A small network was shown many inputs. Here are its activations along a few directions, one row for each input.
Each table varies a few parts of the input and shows all the possible inputs, shuffled.
A made-up example of a description, with smaller parts first: line(4) and (point or line(11) or (values(3) and ring(8))).
Shared parts are said once, and a part with two or three values counts as separate values.
(in the rows, 128 means zero)

A family of inputs:
row 1: [118 128  71 144 136 145 143 174 154  95 138 135]
row 2: [149 143 125 145 200 143 177 150 116 112 141 132]
row 3: [ 85 135 154 125 137 108 119 225  68 122 112 170]
row 4: [138  93 137 122  95 124  88  99 167 155 131 119]
row 5: [138 131  88 132 137 165 139 172 140  94 134 143]
row 6: [130 118 148 104  80 115 108  83 150 148 155 116]
row 7: [144 151 115 145 151 164 159 161 104  97 146 105]
row 8: [121 128 165 105 149 102 129  58 147 130  97 112]
row 9: [127 125 150 116 135 106 102  53 130 126 114 122]
row 10: [115 115 149 106 106 130 117  67 126 144 132  92]
row 11: [124 108 120 137  96 113  86 109 184 173 130 108]
row 12: [154 154 109 146 185 149 150 147 104 104 145 140]
row 13: [133 155 114 147 123 163 153 162 129  93 153 137]
row 14: [117 107 148 119  62  65 122 133  74 197  64 160]
Question: The inputs of row 4 and row 5 match in every part but one. If row 6 is changed in the same way as row 4 into row 5, which row does it become?
Answer: row 13
Question: What do these inputs look like to the network?
Answer: values(2) and (point or line(6))

A family of inputs:
row 15: [123 122 157 113 145  98 123  85 107 152  91 119]
row 16: [115 126 164 114 110 116 107 119 110 141 115 127]
row 17: [158 135 130 123 144 138 139  73 155 114 148 104]
row 18: [126 126 161 116 134  95 111  98 109 143 105 127]
row 19: [106 117 146 112  99 116 110 143 112 136 125 125]
row 20: [103 122 136 119 116 124 114 130 143 122 137 122]
row 21: [117 128 162 121  90 107 123 127  88 159 110 140]
row 22: [118 112 107 139 114 122 111 154 168 137 121 137]
row 23: [122 126 149 116 160 107 130  75 139 136 107 118]
row 24: [109 119 145 118  79 107 125 151  92 152 121 139]
row 25: [132 128 140 122 123 147 118  94 140 118 144 116]
row 26: [134 131 110 127 109 157 132 115 153 110 161  96]
row 27: [125 104 118 135  80 107 122 176 123 167 108 155]
row 28: [126 128 157 125 114  84 126 104  87 161 100 139]
row 29: [153 161 102 159 194 177 175 186 116  90 169 120]
row 30: [124 129 152 119 150 104 117  87 141 128 120 126]
row 31: [124 157 111 148 198 151 165 197 106  79 139 150]
row 32: [114 121 116 126 118 120 106 139 156 135 131 139]
row 33: [121 120 121 124 112 146 118 118 141 114 152 112]
row 34: [127 165 109 144 165 144 186 217  56  83 111 172]
row 35: [141 154 105 154 196 170 165 188 104  83 157 138]
row 36: [145 123  79 152 105 154 127 137 179 125 142 110]
row 37: [131 120 100 133 113 142 108 127 155 126 144 129]
row 38: [126 158 113 140 183 149 167 208  76  77 121 156]
row 39: [123 125 153 123 124  86 138  91  85 170  85 131]
row 40: [145 138 129 124 120 158 134  91 153 113 155 101]
row 41: [117 115 127 118 102 113 101 152 128 149 120 142]
row 42: [142 121 138 118 157 131 136  63 140 127 125 112]
row 43: [142 131  89 137 110 152 122 124 167 122 153 113]
row 44: [120 115 126 123  82 105 116 161 109 165 117 156]
row 45: [145 126 139 122 147 127 123  75 141 118 137 118]
row 46: [156 130 129 119 154 142 153  61 154 123 137  98]
row 47: [134 112  90 148 109 143 113 141 167 129 134 127]
row 48: [122 105 118 131  99 115 107 167 141 151 111 141]
row 49: [113 130 154 119 127 124 113 107 141 127 128 125]
Question: What do these inputs look like to the network?
Answer: line(5) and (point or line(6))

A family of inputs:
row 50: [120 119  72 137 111 129 133 160 144 126 128 136]
row 51: [107 152 134 132 169 105 123 200  76 104 105 171]
row 52: [109 120 135 125 114  95 125  78 144 165 127 101]
row 53: [144 132  99 151 166 130 162 169 108 140 117 128]
row 54: [139 160 117 127 200 180 177 155 111  62 180 142]
row 55: [109 147 107 131 180 129 162 180  78  98 121 139]
row 56: [118 161 125 126 189 166 184 166 111  62 132 133]
row 57: [105 100 152 119 112 111  86 153 140 159 117 139]
row 58: [105 114 171 121 105  73 105 100 145 171 117 141]
row 59: [141 123 139 116 128 131 110  29 166 122 101  96]
row 60: [140 136 128 151 155 107 126 190 107 147 102 164]
row 61: [159 132  78 141 129 170 137 138 171  80 186 128]
row 62: [122 146 143 131 122 127 127  66 172 126 132  86]
row 63: [123  88 171 103 109  76  94  65 141 167  89 151]
row 64: [113 124 103 135 103 111 102 180 143 138 111 175]
row 65: [146 151 130 135 135 142 112  56 167 124 177  90]
row 66: [107 108 158 106  67 122 103 153  97 167 119 126]
row 67: [155 147 115 149 174 165 180 156 141 102 128 120]
row 68: [111 100 119 123 121 131 111 132 140 150 131  98]
row 69: [132 100 176  76  66  80 113  70 102 174  91 136]
row 70: [125 119 131 127 128 161 119 120 170 109 139  85]
row 71: [111 123 177 100  60  79 124 103 104 178 119 128]
row 72: [135 132  87 139 117 158 147 148 174  84 139 124]
row 73: [164 128 126 121 142 146  93  19 160 119 145  99]
row 74: [149 122 120 131 141 174 106 110 166 105 185  89]
row 75: [109 128 110 133  58 127 119 177  99 145 112 164]
row 76: [126  95 133 109 120  99 111  42 139 161  98 111]
row 77: [136 137 137 155 108 121 142 186  59 150 104 153]
row 78: [103 150 144 140 123 118 137 195  27 105 107 160]
row 79: [177 147 106 150 186 179 172 145 139 100 176 127]
Question: What do these inputs look like to the network?
Answer: line(5) and line(6)
Question: The inputs of row 70 and row 62 match in every part but the line(6) part. If row 74 is changed in the same way as row 70 into row 62, which row does it become?
Answer: row 65
Question: Which other rows does row 63 become when the line(6) part takes its other values? List them by row number.
Answer: row 51, row 57, row 58, row 60, row 64
